A small network was shown many inputs. Here are its activations along a few directions, one row for each input.
Each table varies a few parts of the input and shows all the possible inputs, shuffled.
Descriptions start from the smaller parts, as in this example, which fits no table here: values(2) and (point or line(9) or (ring(5) and line(6))).
Shared parts are said once, and a part with two or three values counts as separate values.
In the rows, zero is written as 128.

Other details of the inputs shift rows strongly along two fixed directions, in all tables alike. That doesn't count.

A family of inputs:
R1: [122 132 135 142 141 121 125 133 129 127 132 125 115 126]
R2: [133 115 124 146 115 122 120 118 118 118 119 120 134 137]
R3: [122 129 156 142  94 127 119 117 120 109 127 120 116 153]
R4: [118 133 140 142 130 120 126 129 124 124 130 125 114 131]
R5: [135 129 119 127 127 136 117 135 134 133 121 128 141 121]
R6: [147 143 100 115 174 136 114 148 146 145 134 136 152 110]
R7: [120 143 142 132 128 131 112 129 128 127 136 129 121 128]
R8: [100 106 160  39  22 133 221  79 103  89 106 141 113 162]
R9: [135 129 109 133 168 129 129 146 134 148 132 130 132 106]
R10: [128 124 154  25  89 140 220 120 122 128 121 141 115 143]
R11: [148 137 103 138 166 133 103 147 144 141 131 130 144 106]
R12: [130 121  94 132 158 128 131 130 136 137 140 138 131 105]
R13: [122 120 135 140 111 127 129 125 119 130 116 121 135 131]
R14: [130 145 134 117 147 133 120 134 136 127 139 133 118 123]
R15: [143 127 118 129 152 130 125 141 140 151 132 128 137 118]
R16: [119 110 130 149  96 123 123 114 113 123 116 119 134 142]
R17: [124 114 118 154  99 123 112 108 118 106 122 124 134 134]
R18: [116 120 143 140  65 134 116 117 117 119 106 117 144 144]
R19: [130 139 124  45 135 145 183 136 137 143 126 147 138 123]
R20: [133 131 124 138 152 118 124 127 127 119 138 127 115 123]
R21: [127 144 132 128 152 132 114 138 137 134 142 131 121 119]
R22: [136 134 110 126 141 137 109 139 138 138 126 130 152 124]
R23: [123 129 125 124 107 137 118 126 131 135 115 127 155 135]
R24: [130 117 113 138 141 125 130 130 127 138 127 127 132 122]
R25: [147 127 116 123 153 132 126 143 137 144 133 130 133 120]
R26: [134 140 141 130 134 127 124 129 130 118 138 127 114 136]
R27: [122 113 118 121 105 127 140 111 121 112 125 132 127 130]
R28: [123 110 124 158 112 121 114 118 119 129 118 119 137 137]
R29: [128 148 132 126 161 131 116 137 141 139 143 135 120 113]
R30: [117 123 136 147 124 115 124 119 123 120 132 125 116 134]
R31: [126 134 138 146 131 120 117 126 124 114 128 122 114 134]
R32: [135 148 131 132 152 131 106 135 135 123 141 130 122 121]
R33: [122 134 147 154 123 124 110 125 130 126 135 124 118 138]
R34: [136 132 110 123 150 136 124 145 140 147 129 131 140 109]
R35: [131 123 132 146 112 125 119 124 117 119 116 120 136 133]
R36: [129 123  95 123 154 129 137 128 134 137 140 141 128 105]
R37: [126 130 120 125 119 138 117 133 132 137 123 125 152 131]
R38: [131 123 126 135 128 128 126 131 122 129 120 125 132 126]
R39: [157 136 106 112 182 131 132 150 144 149 140 135 132 108]
R40: [126 137 127 147 166 119 120 139 136 136 138 130 115 116]
R41: [119 132 151 157 104 124 107 122 122 119 132 120 119 146]
R42: [117 121 134 159 118 116 114 119 121 118 130 120 120 135]
R43: [127 116 139 140  90 129 122 124 120 127 118 116 138 145]
R44: [126 124 126 130 130 129 136 133 122 136 122 127 132 122]
R45: [132 115 118 142 129 124 122 124 122 128 122 125 132 131]
R46: [128 127 125 124 115 135 124 129 133 136 116 128 142 122]
R47: [131 139 131  13 176 129 233 133 137 136 149 159  89 110]
R48: [116 126 159 153  84 126 114 116 119 112 126 117 120 155]
R49: [111 114 151 164  75 116 109 104 108  97 117 112 120 156]
R50: [130 136 127 129 163 123 128 139 134 129 137 131 111 119]
Description of these inputs: line(5) and line(10).
- The inputs of R39 and R32 match in every part but the line(10) part. If R15 is changed in the same way as R39 into R32, which row does it become? => R29
- The inputs of R19 and R16 match in every part but the line(10) part. If R23 is changed in the same way as R19 into R16, which row does it become? => R28
- A walk changes only the line(10) part. It starts at R22 and steps to R5. List the rest of the walk in order. => R25, R38, R45, R27, R49, R50, R3, R14
- Change only the line(10) part in R43. List by row number the other rows that result. => R1, R9, R12, R21, R24, R34, R37, R42, R48

A family of inputs:
R51: [129 151 131 175 165 126  72 141 143 131 145 123 123 118]
R52: [118 132 127 100 113 138 139 131 128 132 113 132 148 128]
R53: [113 130 169 184  82 120  88 122 114 117 114 105 125 159]
R54: [108 123 135 110 125 118 161 115 116 113 124 134 105 129]
R55: [124 108 137 132  66 131 128 105 115 111 122 123 134 152]
R56: [121 151 157  94 136 133 149 133 131 125 136 132 107 131]
R57: [125 121 132 104 141 120 172 129 122 127 125 132 107 122]
R58: [135 123 125  98 144 121 164 121 125 114 135 138 106 122]
R59: [127 130 114  85 130 137 156 121 135 127 141 147 122 120]
R60: [139 140 142 118 154 129 134 143 133 135 142 128 114 132]
R61: [130 116 110 189 137 123  85 139 137 152 129 118 146 118]
R62: [139 146 148  91 141 131 147 134 134 121 141 133 108 137]
R63: [151 125  80 172 211 127  88 156 153 170 151 134 143  96]
R64: [125 113 145 109 105 117 169 111 113 110 119 124 112 148]
R65: [125 117 122 186  97 130  78 132 123 136 103 108 164 130]
R66: [117 104 150 181  19 127  85 101  98 104  85  97 166 170]
R67: [120 127 122  89 132 134 159 125 132 137 138 143 124 119]
R68: [149 142  77 165 194 135  71 153 149 151 141 131 159  88]
R69: [121 132 123  94 145 124 165 116 125 112 139 144 100 116]
R70: [144 130 114  84 124 141 148 131 132 134 116 134 147 124]
- Describe the family of inputs behind these rows. => line(4) and ring(5)
- The inputs of R52 and R68 match in every part but the ring(5) part. If R56 is changed in the same way as R52 into R68, which row does it become? => R51
- A walk changes only the line(4) part. It starts at R66 and steps to R63. List the rest of the walk in order. => R64, R60

A family of inputs:
R71: [140 138 107  90 185 131 154 141 142 141 144 145 118 103]
R72: [129 132 132 134 127 130 117 130 130 130 128 126 131 131]
R73: [128 126 132 139 130 125 124 130 126 129 126 124 126 130]
R74: [123 124 127 136 122 124 128 122 124 122 127 127 126 129]
R75: [126 130 125 135 125 128 119 125 128 123 129 128 130 127]
R76: [127 132 130 137 123 130 114 128 129 126 126 125 132 131]
R77: [141 139 117  94 182 131 154 148 142 148 140 140 119 107]
R78: [131 118 114 136 118 131 120 129 126 134 117 124 148 127]
R79: [129 129 134 137 126 127 122 131 126 129 127 124 128 132]
R80: [125 123 128 141 125 123 124 124 125 125 128 126 125 130]
R81: [127 132 131 136 122 130 115 128 130 126 128 126 132 132]
R82: [129 130 134 136 124 129 119 130 129 130 127 124 129 132]
R83: [113 125 167  73  61 133 179 108 113 107 111 128 118 157]
R84: [125 127 124 137 127 126 121 123 126 123 129 128 128 127]
R85: [130 118 114 132 117 133 124 128 127 136 118 126 147 126]
R86: [127 124 127 139 129 123 125 126 126 125 129 126 124 129]
R87: [126 123 126 142 129 122 123 125 125 125 127 126 125 128]
R88: [126 131 127 136 125 130 116 127 129 125 128 127 131 127]
R89: [127 133 128 132 129 130 118 131 131 129 129 128 132 127]
R90: [124 123 130 142 124 123 124 126 124 127 126 124 125 130]
R91: [126 132 131 133 122 130 117 128 130 128 128 127 131 131]
R92: [129 132 132 136 127 129 116 131 129 129 126 125 132 130]
R93: [138 134 108  99 186 128 155 143 141 146 144 143 116 103]
R94: [126 126 124 141 125 126 116 123 126 122 130 127 128 129]
R95: [116 125 167  73  64 133 178 108 113 107 111 128 118 157]
R96: [127 131 128 134 124 129 117 127 128 123 127 127 131 129]
R97: [127 129 127 135 122 128 118 124 127 121 129 127 129 130]
R98: [128 133 132 134 127 130 117 131 130 130 127 125 132 129]
R99: [125 124 124 139 130 125 124 124 126 125 130 128 126 127]
R100: [129 126 132 138 128 125 125 129 126 129 127 124 126 131]
R101: [139 135 115 100 181 130 153 146 140 149 142 140 118 107]
R102: [128 133 130 135 125 130 115 129 130 126 128 126 132 131]
R103: [126 124 126 139 125 124 123 123 125 121 129 126 126 130]
R104: [128 124 130 141 127 123 125 127 124 126 128 124 124 131]
R105: [127 124 129 142 130 123 124 128 125 128 127 124 125 129]
R106: [129 128 135 138 125 127 122 130 127 130 127 124 128 132]
R107: [126 128 134 140 125 126 120 131 126 131 126 123 129 131]
R108: [127 131 134 136 122 130 116 129 129 129 127 125 132 132]
R109: [128 125 133 141 126 125 123 129 126 129 127 124 126 132]
R110: [130 131 134 135 127 128 120 131 129 129 127 124 129 132]
R111: [126 124 126 139 125 124 123 123 125 122 129 127 126 130]
R112: [135 120 113 134 123 131 120 130 128 136 120 126 148 125]
R113: [137 134 109  97 183 128 157 143 141 145 143 143 116 103]
R114: [126 124 129 141 128 124 124 127 125 129 129 125 125 129]
R115: [131 133 131 134 130 129 117 132 130 130 129 125 131 129]
R116: [126 127 135 140 122 127 121 130 126 131 126 123 129 132]
R117: [133 120 108 132 133 132 123 134 131 141 122 127 148 119]
R118: [125 124 126 140 125 124 123 123 125 122 128 126 126 129]
R119: [127 125 131 140 129 125 124 130 126 131 127 124 126 129]
R120: [127 130 135 135 122 129 120 130 128 130 127 124 130 132]
R121: [125 126 123 138 127 126 120 124 127 124 130 128 128 128]
R122: [127 131 126 138 126 130 114 128 130 126 129 127 131 127]
R123: [141 142 111  93 180 134 147 144 145 142 144 143 122 106]
R124: [125 129 125 138 124 128 116 125 128 124 130 128 130 128]
R125: [127 127 124 135 128 126 121 124 126 121 130 128 127 129]
R126: [127 129 127 134 122 128 119 124 127 122 130 128 129 130]
R127: [127 135 142  26 119 138 211 120 128 118 129 149 107 130]
R128: [127 124 130 141 127 123 124 127 125 128 128 124 124 130]
R129: [134 120 112 133 125 132 121 130 130 138 121 127 147 123]
R130: [116 125 159  76  66 134 172 105 115 103 115 131 119 154]
- The inputs of R75 and R124 match in every part but one. If R90 is changed in the same way as R75 into R124, which row does it become? => R114
- The inputs of R76 and R81 match in every part but one. If R127 is changed in the same way as R76 into R81, which row does it become? => R126
- Describe the family of inputs behind these rows. => ring(5) and (point or ring(11))
- Change only the ring(5) part in R123. List by row number the other rows that result. => R88, R96, R122, R130
- Change only the ring(11) part in R104. List by row number the other rows that result. => R79, R86, R97, R100, R102, R103, R110, R115, R123, R125
- A walk changes only the ring(5) part. It starts at R80 and steps to R93. List the rest of the walk in order. => R113, R87, R86
